Each row below holds a small network's activations on one input, seen along a few directions.
In each table, some parts of the input vary, and every possible input appears once, in random order.
Descriptions start from the smaller parts, as in this example, which fits no table here: values(3) and (point or line(11) or (line(6) and ring(8))).
Shared parts are said once, and a part with two or three values counts as separate values.

Other details of the inputs vary at random and push rows far along two fixed directions, the same in every table; ignore that.

Rows:
R1: [-28 -16 39 41 -52 -24 -19 15 -23 27 9 18 7]
R2: [32 26 -47 -42 35 20 9 -15 18 -3 -3 -7 2]
R3: [-45 -18 25 -58 -5 30 8 19 -5 -20 -38 7 36]
R4: [32 17 -31 62 9 -12 -17 -23 25 35 37 -2 -33]
R5: [-43 -17 42 42 -47 -26 -16 10 -11 12 5 -2 5]
R6: [-27 -23 48 51 -41 -10 -22 27 -4 23 8 15 -2]
R7: [32 28 -41 -33 41 19 13 -11 22 -23 -9 -10 -1]
R8: [-37 -13 44 43 -38 -12 -20 30 6 22 5 14 -5]
R9: [28 18 -41 -34 40 21 10 -24 19 -18 -3 -26 2]
R10: [-43 -14 36 39 -48 -24 -17 10 -15 27 7 17 5]
R11: [41 17 -32 64 4 -21 -23 -31 0 30 33 0 -38]
R12: [43 13 -27 69 9 -17 -32 -27 2 20 27 0 -50]
R13: [-41 -14 41 49 -34 -13 -7 19 5 12 4 11 6]
R14: [30 23 -46 -32 36 12 7 -30 4 -30 -14 -7 -4]
R15: [-27 -20 48 50 -43 -16 -12 22 -3 20 14 -4 9]
R16: [36 19 -45 -29 37 14 7 -28 -6 -29 -16 -8 -1]
R17: [-41 -20 28 -54 -9 25 18 18 -15 -21 -34 -12 49]
R18: [40 13 -28 69 9 -11 -17 -22 16 38 37 -4 -33]
R19: [44 16 -40 -39 34 18 -6 -22 -6 -23 -14 -3 -9]
R20: [43 17 -43 -39 34 25 9 -19 7 -5 -2 -7 7]
R21: [36 3 -30 -45 57 6 48 -5 19 -16 15 0 -18]
R22: [34 25 -44 -43 34 13 -6 -19 5 -21 -15 -4 -14]
R23: [35 16 -43 -34 34 13 6 -31 -5 -23 -10 -25 0]
R24: [41 9 -22 73 14 -7 -26 -17 18 27 31 -3 -45]
R25: [43 18 -38 -30 40 23 12 -16 11 -25 -8 -9 4]
R26: [-30 -32 50 31 -21 -31 24 32 5 24 36 4 -12]
R27: [-43 -7 24 -66 -19 7 11 19 -19 -28 -38 -8 41]
R28: [-40 -17 27 -47 -6 27 20 20 -15 -26 -39 4 46]
R29: [50 17 -25 64 2 -27 -23 -26 7 16 35 -18 -38]
R30: [-28 -16 44 50 -47 -26 -16 19 -19 6 2 16 4]
R31: [-43 -4 17 -70 -20 11 10 17 -23 -14 -37 11 42]
R32: [-35 -29 24 -74 5 10 50 30 -9 -2 -5 16 25]
R33: [-44 -4 24 -59 -17 8 13 22 -19 -34 -42 9 39]
R34: [39 -5 -11 49 27 -24 11 -2 26 31 54 9 -65]
R35: [-43 -19 43 44 -44 -19 -26 14 -13 16 -1 17 -7]
R36: [-43 -8 26 -61 -11 19 17 26 -3 -22 -31 -11 44]
Description of these inputs: values(4) and (point or (values(2) and line(4))).
Q: Changing only the values(4) part turns R21 into R32. The same change can be made to R14. Which row results?
A: R10
Q: Which other rows does R25 become when the line(4) part takes its other values? List them by row number.
A: R7, R13, R28
Q: Which other rows agree with R36 in the values(4) part? List them by row number.
A: R5, R9, R15, R17, R23, R26, R27, R29
Q: Which other rows does R4 become when the line(4) part takes its other values? List them by row number.
A: R2, R18, R20

Rows:
R37: [35 6 -25 5 14 -13 1 -22 -14 1 13 2 -20]
R38: [-40 -22 48 49 -37 -26 7 32 13 36 31 3 -2]
R39: [30 14 -28 0 17 -14 -4 -16 -4 -7 7 10 -31]
R40: [-41 -23 52 50 -30 -22 5 37 15 25 22 16 -10]
R41: [-34 -32 55 56 -36 -23 10 32 4 34 30 8 -1]
R42: [28 15 -31 -2 11 -18 -1 -22 -6 5 14 -2 -23]
R43: [32 16 -32 21 11 11 -19 -24 5 10 5 -7 -5]
R44: [-68 -39 62 -55 -41 2 11 35 -45 -21 -41 24 40]
R45: [-18 10 -17 -94 10 42 8 -4 -8 -27 -47 -7 53]
R46: [33 17 -31 20 17 15 -25 -20 10 5 0 -3 -15]
R47: [30 26 -34 17 17 11 -24 -18 17 3 -2 1 -17]
R48: [-12 -15 3 -96 36 40 44 16 3 -33 -29 -3 32]
R49: [27 25 -24 29 10 -6 -12 -27 10 -30 -3 -42 -1]
Q: Describe the family of inputs behind these rows.
A: point or (values(3) and line(4))
Q: Which other rows does R39 become when the values(3) part takes its other values? List them by row number.
A: R40, R47
Q: Which other rows does R42 become when the values(3) part takes its other values? List them by row number.
A: R38, R45
